Each row below holds a small network's activations on one input, seen along a few directions.
In each table, some parts of the input vary, and every possible input appears once, in random order.
Descriptions start from the smaller parts, as in this example, which fits no table here: ring(8) and (point or (values(2) and line(4)) or line(9)).
Shared parts are said once, and a part with two or three values counts as separate values.
In the rows, zero is written as 128.

Table:
r1: [126 169 151 127 125 134 195 126 126 135 160 103 111 113  78 118]
r2: [143 129 148 180 139 124 144 145 118  91 178 130 128 115 106  93]
r3: [117 163 139  93 111 159 179 110 130 144 122 121 143 122  90 135]
r4: [ 79  85 114 157 209  95  21 134 107 117  59  78 116 117 227 151]
r5: [153 138 113  88  98 128 140 141 138 152 129 169 124 154 148 111]
r6: [153  93 106 129  92 129  94 138 132 115 133 184 147 149 155 112]
r7: [129 133 148 170 133 119 142 118 133  97 160 123 132 109  72 143]
r8: [142  94 108 124  87 129  93 114 147 126 110 169 146 146 126 155]
r9: [135 155 136 101 115 161 178 135 112 141 150 129 139 129 124  96]
r10: [144 123 111  86  87 135 137 119 147 167 114 152 123 148 123 149]
r11: [ 69  87 111 145 198  90  21 107 126 120  46  61 118 116 191 192]
r12: [145 167 150 135 142 132 192 149 121 131 176 115 109 118  96  81]
- What do these inputs look like to the network? => values(2) and (point or line(5))
- Changing only the values(2) part turns r11 into r4. The same change can be made to r10. Which row results? => r5
- Change only the values(2) part in r2. List by row number the other rows that result. => r7

Table:
r13: [154  54  79  79 113 134  42 134 139 155  55 176 146 172 237 139]
r14: [155 156 134 117  54 154 203 115 161 111 189 187 158 139  34 111]
r15: [113  75  91  91 116 118  27  95 143 146  50 143 147 146 177 202]
r16: [ 62 143 125  81 224 128  76 121  86 176  43  57  99 115 229 152]
r17: [127  60 105 205 132  83  28 134 144  76 121 152 138 128 133 152]
r18: [104  99 148 222 181  89  67 110 130  84 120  67 122  89 108 169]
r19: [127 134 117  49  55 142 155  90 164 169  96 166 143 157 104 181]
r20: [186 140 113 102  39 163 196 150 153 140 189 215 143 158  99  52]
r21: [129 227 168 107 161 158 248 152  93 144 167 102 101 102  92  65]
r22: [ 94 130 154 208 224  96  85 152  93  97 116  58 100 102 184  91]
r23: [ 79 216 144  42 164 153 212 128 109 194  79  82 110 125 139 111]
r24: [172 122  89  36  52 153 149 131 148 196  84 198 125 184 180 122]
r25: [ 70 105 130 105 175 120  74  83 129 152  57  70 138 104 150 232]
r26: [159  96 112 193  97 111 105 137 125  69 207 161 132 120  87 113]
r27: [119 120 160 209 148 120 146 116 119  68 191  76 134  85  58 125]
r28: [ 94 175 148  64 119 144 186  82 141 182  73  93 122 113  76 186]
r29: [170  55  97 174 121  92  33 173 144  91 128 168 127 167 197 101]
r30: [199  89 104 171  80 118 111 175 129  95 207 190 135 156 133  56]
r31: [132 191 174 121 111 160 241 115 137 128 182 119 135 101  20 134]
r32: [114 173 167 184 192 123 177 167  75  86 205  82 106  96 125  67]
- What do these inputs look like to the network? => line(4) and ring(5)
- Change only the ring(5) part in r17. List by row number the other rows that result. => r14, r15, r19, r26

Table:
r33: [175 208 175 155 116 140 247 125 112  86 231 141 126  86  37  67]
r34: [153  87 113 108  59 140 138 125 156 146 121 171 141 150 127 157]
r35: [132  71  90 116  92 129  63 146 152 142 106 163 134 157 201 139]
r36: [140 185 154 150  90 152 227 142 113  91 237 105 138  95  74  70]
r37: [ 98  69  80 151 162 107  20 144 101 133  86 100 129 141 226 153]
r38: [156 155 120 102  74 141 199 131 127 135 175 139 150 127  62 123]
r39: [139  71 106 137 115 129  80 129 145 137  96 176 137 172 165 106]
r40: [143 187 130  90  81 151 221 144 157 172 151 141 133 148  99 107]
r41: [159 138 106  74  88 119 158 142 175 128 130 171 119 161 105 115]
r42: [133 107  92  61 106 131  83 116 153 162  69 160 153 143 202 152]
r43: [151 164 149 136  89 146 207 142 150 138 180 165 129 139  52  65]
r44: [104 101 111 116 176 123  41 118  76 139  50  92 134 154 202 162]
r45: [ 57 130 169 176 232 100  68 106  91 121  79  45 114  73 143 176]
r46: [ 81  94 139 186 232  89  40 100  95 103 117  57 100  68 114 206]
r47: [145 207 179 145  96 159 247 120 111 113 184 129 132 122  46  83]
r48: [144 144 114  44  74 143 157 121 175 152 100 154 134 173 132 150]
r49: [116  82 106 140 180 101  31 131 126  99  80 136 116 128 182 138]
r50: [ 80 106 169 218 242 104  75 121  90 109 112  59  82  67 136 135]
- What do these inputs look like to the network? => values(3) and line(6)
- Changing only the line(6) part turns r41 into r49. The same change can be made to r48. Which row results? => r44
- Change only the values(3) part in r38. List by row number the other rows that result. => r40, r43
- Change only the values(3) part in r42. List by row number the other rows that result. => r35, r39
